Each row has a name. Each question is about the rows just above it. Places in a row count from 0.

(55): [122 123 191 142 156 125 108 114 144  82 115 105  72 190 169 147 117  72
 164 138 132 139  71 132 159  80 162  64 128 190 160 117 137 141 139 132
 115]
(49): [123 101 102 128 134 136 131 153 124 117 123 150 116 112 133 147 102 140
 140 129 121 146  85 119 197  49 156 175 154 171 150 100 142 132 230 105
  70]
(131): [123 101 102 128 134 136 131 153 124 117 123 150 116 112 133 147 102 140
 140 129 121 146  85 119 197  49 156  41 154 171 150 100 142 132 230 105
  70]
(57): [123 101 102 128 134 136 131 153 124 117 123 150 116 112 133 147 102 140
 140 129 121 146  85 119 197  63 144  46 153 151 185  83 168 153 178 142
  99]
(67): [123 101 102 128 134 136 131 153 124 117 123 150 116 112 133 147 102 140
 140 129 121 146 148 113 131 151 137 136 112 121 108 134 134 122 101 121
 123]
One entry of (57) was changed: [123 101 102 128 134 136 131 153 124 117 123 150 116 112 133 147 102 140
 140 129 121 146  85 119 198  63 144  46 153 151 185  83 168 153 178 142
  99]. Where, and from what? | 24, [197]
Changed (57): [123 101 102 128 134 136 131 153 124 117 123 150 116 112 133 147 102 140
 140 129 121 146  85 119 197  63 144  46 153 151 185  83 168 153 178 142
 100]. Place and old value: | 36, [99]

(21): [188 179 123 177  93 104 132 136 128  62]
(100): [167 166 134 175  49 128 174  99 124  36]
(136): [ 84 179  70  92  50 152 157  90 188 104]
(51): [165 197 121 183  30 130 163 108 152  76]
(5): [ 86 183  69  93  49 152 157  92 190 108]
(38): [145 155 115 142  35 139 172  83 151  65]
(72): [187 172 126 175  94 105 135 130 125  55]
(7): [196 155 124 111 133 102 145 147  83  44]
Where does [167 166 135 175  49 128 174  99 124  36] differ from (100), and what was there? | 2, [134]
Where does [145 155 115 142  35 138 172  83 151  65] differ from (38), and what was there? | 5, [139]
Changed (136): [ 84 179  70  92  50 152 157  90 188 105]. Place and old value: | 9, [104]
Where does [187 172 126 175  95 105 135 130 125  55] differ from (72), and what was there? | 4, [94]

(138): [135 182 138  98 156 168 134]
(31): [100  63 107 127 113  99 134]
(48): [175 239 169 124 153 181 120]
(35): [194 242 181 112 166 187 105]
Where does [175 239 169 123 153 181 120] differ from (48), and what was there? | 3, [124]
Where does [135 183 138  98 156 168 134] differ from (138), and what was there? | 1, [182]
Where does [175 239 169 124 154 181 120] differ from (48), and what was there? | 4, [153]
Where does [100  63 107 128 113  99 134] differ from (31), and what was there? | 3, [127]

(64): [ 74  39  61 185]
(2): [ 89 219 218  97]
(126): [ 73 164 102 172]
(70): [ 98  70 176 184]
(175): [ 35 211 121 185]
(129): [136  59  99  85]
(133): [153 108 178 182]
(44): [ 35 211 121 111]
One entry of (70) was changed: [ 98  70 175 184]. Where, and from what? | 2, [176]
Where does [ 74  40  61 185] differ from (64), and what was there? | 1, [39]
Where does [ 89 219 219  97] differ from (2), and what was there? | 2, [218]
Changed (44): [ 34 211 121 111]. Place and old value: | 0, [35]
One entry of (129) was changed: [136  58  99  85]. Where, and from what? | 1, [59]

(114): [138 138 134 138 145]
(13): [131 151 136 130 130]
(83): [131 151 136 130 132]
(24): [138 221 138 131 132]
(74): [131 221 138 131 132]
One entry of (13) was changed: [132 151 136 130 130]. Where, and from what? | 0, [131]
One entry of (74) was changed: [131 222 138 131 132]. Where, and from what? | 1, [221]
One entry of (13) was changed: [131 150 136 130 130]. Where, and from what? | 1, [151]
Where does [132 151 136 130 132] differ from (83), and what was there? | 0, [131]
Changed (114): [138 138 134 139 145]. Place and old value: | 3, [138]
Where does [131 221 139 131 132] differ from (74), and what was there? | 2, [138]

(6): [ 65 125 139 236 223 131 203 119 133 129  84]
(143): [107 128 131 163 156 129 151 126 131 129 116]
(28): [121 128 127 146 152 124 141 129 124 125 114]
(122): [121 125 130 144 147 128 141 127 129 127 117]
(26): [109 124 133 163 162 130 155 126 129 127 111]
(36): [120 128 129 142 138 128 136 126 132 130 123]
One entry of (28) was changed: [121 128 127 145 152 124 141 129 124 125 114]. Where, and from what? | 3, [146]
One entry of (36) was changed: [120 128 129 142 138 128 136 126 132 130 124]. Where, and from what? | 10, [123]
Changed (36): [120 128 130 142 138 128 136 126 132 130 123]. Place and old value: | 2, [129]
Where does [120 128 129 142 138 127 136 126 132 130 123] differ from (36), and what was there? | 5, [128]
One entry of (28) was changed: [121 128 127 146 152 124 141 130 124 125 114]. Where, and from what? | 7, [129]

(75): [168 140 163 120 148 103 152 109 104 108 147 140 113 103 139 132 152 141
 102 102 128 136 144 100  92  86 122 127 143 152 148 139 157 128 161  99
 145 130 110 118 103 167 119 129 129 116 125 122 138 160 137 128 133  99
 113 121 150 107 136 122 133 143 136]
(73): [129 147 156 132 161 126 138 117  63 103 131 138 136 115 139  74 146 166
 113  66 113 170 163  92  63  64 122 160 147 151  88 165 148 121 171  93
 143 133  90 154 139 136 100 110 109 107 131 124  93 149 117 124 127  96
  97 143 148 114 134 118 110 136 129]
(106): [129 147 156 132 161 126 138 117  63 103 131 138 136 115 139  74 146 166
 113  66 113 170 163  92  63  64 122 160 147 151  88 165 157 121 171  93
 143 133  90 154 139 136 100 110 109 107 131 124  93 149 117 124 127  96
  97 143 148  98 134 118 110 136 129]
(97): [140 140 141 136 123 126 130 114 134 115 126 126 126 114 124 133 138 132
 118 122 127 113 119 124 110  98 128 134 127 129 140 128 135 124 142 119
 132 132 130 117 123 148 131 123 130 121 118 105 119 149 124 118 124 118
 119 106 142 127 123 127 121 146 142]
(9): [129 147 156 132 161 126 138 117  63 103 131 138 136 115 139  74 146 166
 113  66 113 170 163  92  63  64 122 160 147 151  88 165 157 121 171  93
 143 133  90 154 139 136 100 110 106 107 131 124  93 149 117 124 127  96
  97 143 148  98 134 118 110 136 129]
(62): [140 140 141 136 123 126 130 114 134 115 126 126 126 114 124 133 138 132
 118 122 127 113 119 124 110  98 128 134 127 129 140 128 135 124 142 119
 132 132 130 117 123 148 131 123 130 121 118 105 119 149 124 118 124 118
 119 106 142 127 123 138 119 146 137]
Where does [129 147 156 132 161 126 138 117  63 103 131 138 136 115 139  74 146 166
 113  66 113 170 163  92  63  64 122 160 147 151  88 165 157 121 171  93
 143 133  90 154 139 136 100 110 106 107 131 124  93 149 117 124 127  96
  97 143 148  98 134 118 110 135 129] differ from (9), and what was there? | 61, [136]
One entry of (9) was changed: [129 147 156 132 161 126 138 117  63 103 131 138 136 115 139  74 146 166
 113  66 113 170 163  92  63  64 122 160 147 151  88 165 157 121 171  93
 143 133  90 154 139 136 100 110 106 107 131 124  93 149 117 124 127  96
  97 143 148  98 133 118 110 136 129]. Where, and from what? | 58, [134]
One entry of (62) was changed: [140 140 141 136 123 126 130 114 134 115 126 126 126 114 124 133 138 132
 118 122 127 113 119 124 110  98 128 134 127 129 140 128 135 124 142 119
 132 132 130 117 123 148 131 123 130 121 118 106 119 149 124 118 124 118
 119 106 142 127 123 138 119 146 137]. Where, and from what? | 47, [105]

(89): [ 84  77 139 143 180 139 160]
(137): [120 120 129 124 118 129 125]
(42): [ 84  59 132 160 190 152 174]
(124): [120 120 129 124 118 106 125]
(11): [198 199  90 107  26 106 128]
(63): [ 68 114 175 182 216 173 130]
Where does [197 199  90 107  26 106 128] differ from (11), and what was there? | 0, [198]
Where does [120 120 129 124 118 130 125] differ from (137), and what was there? | 5, [129]
Changed (137): [120 120 129 124 118 129 126]. Place and old value: | 6, [125]
Changed (124): [120 120 129 124 118 106 126]. Place and old value: | 6, [125]

(118): [111 153 144 140 153 119 151 141 107 121]
(41): [131 127 123 129 123 126 134 125 129 136]
(151): [130 127 118 127 131 118 125 136 121 141]
(14): [112 152 162 140 145 138 157 122 126  98]
(130): [159  66  50  93  92 106  34 153 128 192]
(147): [129 149 132 151 130 121 149 129 130 125]
(149): [136 145 136 128 144 134 132 128 119 122]
Where does [159  66  50  93  92 106  34 153 129 192] differ from (130), and what was there? | 8, [128]
Where does [131 126 123 129 123 126 134 125 129 136] differ from (41), and what was there? | 1, [127]
One entry of (147) was changed: [129 149 132 151 130 121 149 130 130 125]. Where, and from what? | 7, [129]

(101): [163 148 130 132 120 145 127 133  92 105 120 121 115 104 102 132 116 117
 150 131 107 143 103 117 130 128 157 122]
(82): [131 110 115 136 121 150 119 134 129 141 136 117 144 127  77 109 123 125
 122 117 132 151 132 131 140 151 120 147]
(95): [104 121 131 119 124 118 124 120 134  91 116 144 131 135 125  69 148 104
 126 118 113 123 135 126  49 108 155 152]
(155): [104 121 131 119 124 118 124 120 134  91 116 144 131  99 125  69 148 104
 126 118 113 123 135 126  49 108 155 152]
(167): [ 97  84 113 107 132 119 124 119 167 118 119 122 136  99  44  91 128 101
 151 149 117 133 135 122 162 120 123  80]
(87): [116 136 140 115 130 123 131 108 142 118 138 132 116 122 103 145 134 135
 128 142 129 120 163 139 134 124 109 126]
(78): [140  92 110 118 113 120 127 110 135 116 123 143 106 114 223 119 125 157
 148 141 121 113 127 143 222 152 124 120]
(71): [126 121 104 146 121 114 126 138 137 156 131 127  95 130 151 145 132  88
 139 120 129 146 145 130 141 128 114 152]
(144): [144  48 111 128 131 173 127 113 140 153 142 128 132 105 165 129 136  90
 110 163 127 132 157 138 111 143 122  78]
Changed (87): [116 136 140 115 130 123 131 108 142 118 138 132 116 122 103 145 134 135
 128 142 129 120 163 139 134 124 108 126]. Place and old value: | 26, [109]
Where does [103 121 131 119 124 118 124 120 134  91 116 144 131  99 125  69 148 104
 126 118 113 123 135 126  49 108 155 152] differ from (155), and what was there? | 0, [104]
Changed (95): [104 121 131 119 124 118 124 120 134  91 116 144 131 135 125  69 148 104
 126 118 113 123 135 126  49 108 155 153]. Place and old value: | 27, [152]
One entry of (71) was changed: [126 121 104 146 121 114 126 138 137 156 131 127  95 130 151 145 132  88
 139 120 129 146 145 130 141 128 114 153]. Where, and from what? | 27, [152]
Where does [131 110 115 136 121 150 119 134 129 141 136 117 144 128  77 109 123 125
 122 117 132 151 132 131 140 151 120 147] differ from (82), and what was there? | 13, [127]

(128): [128  68 153 153]
(174): [111 127 131 118]
(76): [136  57 227 160]
(81): [136  81 165 167]
(159): [109 111 163 126]
(109): [141  79 159 152]
(123): [149 191 111  87]
(69): [100  79 182 156]
Changed (109): [141  78 159 152]. Place and old value: | 1, [79]
One entry of (128) was changed: [128  68 152 153]. Where, and from what? | 2, [153]
Where does [142  79 159 152] differ from (109), and what was there? | 0, [141]
Changed (81): [136  81 165 168]. Place and old value: | 3, [167]
One entry of (128) was changed: [128  69 153 153]. Where, and from what? | 1, [68]
Where does [137  81 165 167] differ from (81), and what was there? | 0, [136]
Where does [136  81 166 167] differ from (81), and what was there? | 2, [165]

(58): [131 190 110 111 232]
(108): [130 193 111 110 236]
(152): [135  80 142 131  63]
(113): [136 180 110 112 220]
(66): [136 194 110 107 236]
(33): [135  76 143 133  59]
(59): [137 180 112 114 220]
(37): [127  71 142 136  52]
One entry of (59) was changed: [136 180 112 114 220]. Where, and from what? | 0, [137]
Where does [135  80 143 131  63] differ from (152), and what was there? | 2, [142]

(15): [ 35 211  24  42 212 209  26 210 211 206 213  29 209 214 213  57 207  25
 209  57  65 214 130 131 123 132 122 121 132 133 121 121 128 120]
(91): [195  86 209 211  82  79 210  80  79  86  82 206  87  82  80 193  82 211
  80 171 164  87 206 201 103 181  80  80 210 211  95  86 176  80]
(52): [ 35 211  24  42 212 209  26 210 211 206 213  29 209 214 213  57 207  25
 209  57  65 214  57  36 197  71 211 213  25  23 201 212  68 212]
Changed (52): [ 36 211  24  42 212 209  26 210 211 206 213  29 209 214 213  57 207  25
 209  57  65 214  57  36 197  71 211 213  25  23 201 212  68 212]. Place and old value: | 0, [35]
Where does [ 35 211  24  42 212 209  26 210 211 206 213  30 209 214 213  57 207  25
 209  57  65 214 130 131 123 132 122 121 132 133 121 121 128 120] differ from (15), and what was there? | 11, [29]
Where does [ 34 211  24  42 212 209  26 210 211 206 213  29 209 214 213  57 207  25
 209  57  65 214  57  36 197  71 211 213  25  23 201 212  68 212] differ from (52), and what was there? | 0, [35]
Where does [ 35 211  24  42 212 209  26 210 211 206 213  29 208 214 213  57 207  25
 209  57  65 214  57  36 197  71 211 213  25  23 201 212  68 212] differ from (52), and what was there? | 12, [209]

(127): [ 75 143  75 123 112]
(61): [145 121 145 160 157]
(47): [ 76 155  76 218  80]
(56): [233  78 233 138 143]
(79): [126 129 126 129 114]
(125): [ 67 154  67 243  78]
Where does [145 122 145 160 157] differ from (61), and what was there? | 1, [121]
One entry of (56) was changed: [233  78 233 139 143]. Where, and from what? | 3, [138]
Where does [145 121 145 160 156] differ from (61), and what was there? | 4, [157]

(173): [202 197 177 123  77 195  67 135 184 193 186 198 195 179 189  67 196 182
  77  88]
(110): [ 64  78  76 136 163  65 190 140  76  65  90  59  74  75  74 191  54  91
 170 160]
(45): [ 71  82  94 134 178  79 206 133  88  78  97  65  82  91  81 205  65 100
 182 169]
(104): [ 41  51  48 145 199  39 210 145  50  41  59  45  49  48  54 212  40  60
 205 198]
(85): [ 88  96  98 134 165  90 182 136  95  90 104  84  95  97  95 182  84 104
 169 162]
(156): [119 117 135 125 162 128 167 117 120 126 125 115 121 129 121 166 130 119
 162 156]
(183): [111 111 100 137 132  97 119 137 131 106  99 125 106 112 111 117  87 124
 124 124]
(195): [ 93  99  87 133 137  87 140 136  93  89  99  97  97  91 101 142  90  98
 141 140]
(163): [148 143 125 134 116 137  92 138 136 143 130 159 143 134 148  93 153 128
 113 125]
(92): [172 159 151 128  94 165  61 127 158 166 145 180 159 153 160  61 179 144
  88 102]
Changed (85): [ 88  96  98 134 165  90 182 137  95  90 104  84  95  97  95 182  84 104
 169 162]. Place and old value: | 7, [136]
Where does [119 117 135 125 162 128 167 117 120 127 125 115 121 129 121 166 130 119
 162 156] differ from (156), and what was there? | 9, [126]
Changed (156): [119 117 135 125 162 128 167 117 120 126 125 115 121 129 122 166 130 119
 162 156]. Place and old value: | 14, [121]
Where does [148 143 125 134 116 137  92 138 136 143 130 159 144 134 148  93 153 128
 113 125] differ from (163), and what was there? | 12, [143]
Where does [119 117 135 125 162 128 167 117 120 126 125 115 121 129 121 166 129 119
 162 156] differ from (156), and what was there? | 16, [130]
One entry of (85) was changed: [ 87  96  98 134 165  90 182 136  95  90 104  84  95  97  95 182  84 104
 169 162]. Where, and from what? | 0, [88]

(18): [176  37 153 239 144 124 124]
(105): [ 86 178 107 126 100 211 211]
(103): [176 143 153 239 144 124 124]
Changed (103): [176 143 153 239 144 124 123]. Place and old value: | 6, [124]
One entry of (103) was changed: [176 143 153 240 144 124 124]. Where, and from what? | 3, [239]
Changed (103): [176 143 152 239 144 124 124]. Place and old value: | 2, [153]
Where does [176 143 153 238 144 124 124] differ from (103), and what was there? | 3, [239]
Changed (105): [ 86 178 107 126 100 212 211]. Place and old value: | 5, [211]
One entry of (18) was changed: [176  37 153 239 144 123 124]. Where, and from what? | 5, [124]
Where does [ 86 178 107 127 100 211 211] differ from (105), and what was there? | 3, [126]

(94): [138 117 148 170 140 135  98]
(16): [204 109 143 171 151 143 145]
(10): [131  87 134  61 133 142 153]
(17): [131  87 134  59 133 142 152]
(158): [205 111 144 172 152 142 141]
(188): [114 111 134  31 139 139 132]
(111): [112 118 133  44 138 138 131]
(68): [145 116 151 174 143 135  98]
(150): [204 110 144 172 152 142 142]
One entry of (17) was changed: [132  87 134  59 133 142 152]. Where, and from what? | 0, [131]
Where does [204 110 144 172 152 142 141] differ from (150), and what was there? | 6, [142]

(90): [ 99  94  98 200  99 210 230 100  75  94  87  97  90  75  94  95 198 195]
(112): [186 111 188  67 185  58  40  93 165 195  82 187 194 172 195 108  71  71]
(116): [ 57 175  57 179  59 186 199 199  98  50 120  58  56  90  50 180 175 176]
(12): [186 111 188  67 185  58  40  93 165 195 146 187 194 172 195 108  71  71]
(145): [172  40 170 135 169 135 136  28 122 173 104 168 163 130 172  37 138 134]
(46): [ 94  98  92 206  94 216 235 105  74  88  86  91  83  72  88  99 205 202]
Where does [ 57 175  57 179  59 186 198 199  98  50 120  58  56  90  50 180 175 176] differ from (116), and what was there? | 6, [199]
One entry of (90) was changed: [ 99  94  98 200  99 210 230 100  75  94  87  97  90  75  94  95 199 195]. Where, and from what? | 16, [198]
Changed (12): [186 111 188  67 185  58  40  93 165 195 146 187 194 172 195 107  71  71]. Place and old value: | 15, [108]

(34): [231 106 209 145  26 189  28 186 159  34]
(20): [ 43 185 216  48  24  70 158 189 150 149]
(121): [112  35  96 233  32 107 195  71  68  20]
(134): [164  73 233 224  52 126 191 178 156 226]
One entry of (20) was changed: [ 43 185 216  48  24  69 158 189 150 149]. Where, and from what? | 5, [70]
One entry of (134) was changed: [164  73 233 225  52 126 191 178 156 226]. Where, and from what? | 3, [224]

(119): [119 122  96 125 135 124 145 113 127 153  96 140 147 126 124 125 160]
(40): [130 126 112 122 112 129 115 139 128 146 122 154 141 114 139 125 142]
(170): [124 156  94 126 116 111 143  83 125 124 145 130 134 118 133 121 111]
(86): [141 158 136 161 111 165 139  69 117 145 122 124 145 120 115 136 120]
(120): [124 123 126 191 141 136 116 108 108 116 123 153 132 127 113 119 122]
(146): [116 158 108 128 154 155 144  80 151 109 119 128 120 116 129 142 177]
(99): [129 114 127  71 119 131 119  97  97 136 146 141 156 127 130 118 102]
(135): [131 106  96  97 122 191 116 191 155 133 150 140  91 157 145 126 156]
(203): [134 146 115 166 121 156 120 110 108 116 122 122 138 139 114 142 160]
(165): [129 125 136 137 119 128 158  82 137 131 117 118 124 143 121 119 148]
(182): [133 127 157 112 137 120 133 136 107 122 139 125 122 115 116 131 127]
(186): [130 121 107 136 120 116 107 237 101 151 118 153  96 125 124 117 107]
One entry of (40) was changed: [130 126 112 122 112 129 114 139 128 146 122 154 141 114 139 125 142]. Where, and from what? | 6, [115]
One entry of (135) was changed: [131 106  96  97 122 192 116 191 155 133 150 140  91 157 145 126 156]. Where, and from what? | 5, [191]

(30): [107  28  36  30]
(115): [231 105  86 210]
(117): [107  28  36 170]
Where does [107  28  35  30] differ from (30), and what was there? | 2, [36]
One entry of (115) was changed: [231 105  86 209]. Where, and from what? | 3, [210]
One entry of (117) was changed: [107  29  36 170]. Where, and from what? | 1, [28]
One entry of (30) was changed: [107  28  37  30]. Where, and from what? | 2, [36]
One entry of (30) was changed: [107  29  36  30]. Where, and from what? | 1, [28]
One entry of (117) was changed: [107  28  36 169]. Where, and from what? | 3, [170]

(177): [102 138 116 163 129  52 109 137 177]
(160): [162 111 152 120 129 127 140 128 120]
(84): [160 117 139 108 145 119 151  53 113]
(96): [173 131 105  76  88  86 105 221 126]
(60): [107 101  90 161 155 175 152 137 143]
(168): [116 158 120 115 201 188 102 109 117]
(178): [133 142 143 130 159 178  45 104 116]
(141): [145 121 145 151 169 103 140 136 104]
(25): [ 94 104 106  81  74  78  99 142 170]
Changed (141): [145 120 145 151 169 103 140 136 104]. Place and old value: | 1, [121]
Where does [146 121 145 151 169 103 140 136 104] differ from (141), and what was there? | 0, [145]
One entry of (25) was changed: [ 94 104 106  81  74  79  99 142 170]. Where, and from what? | 5, [78]

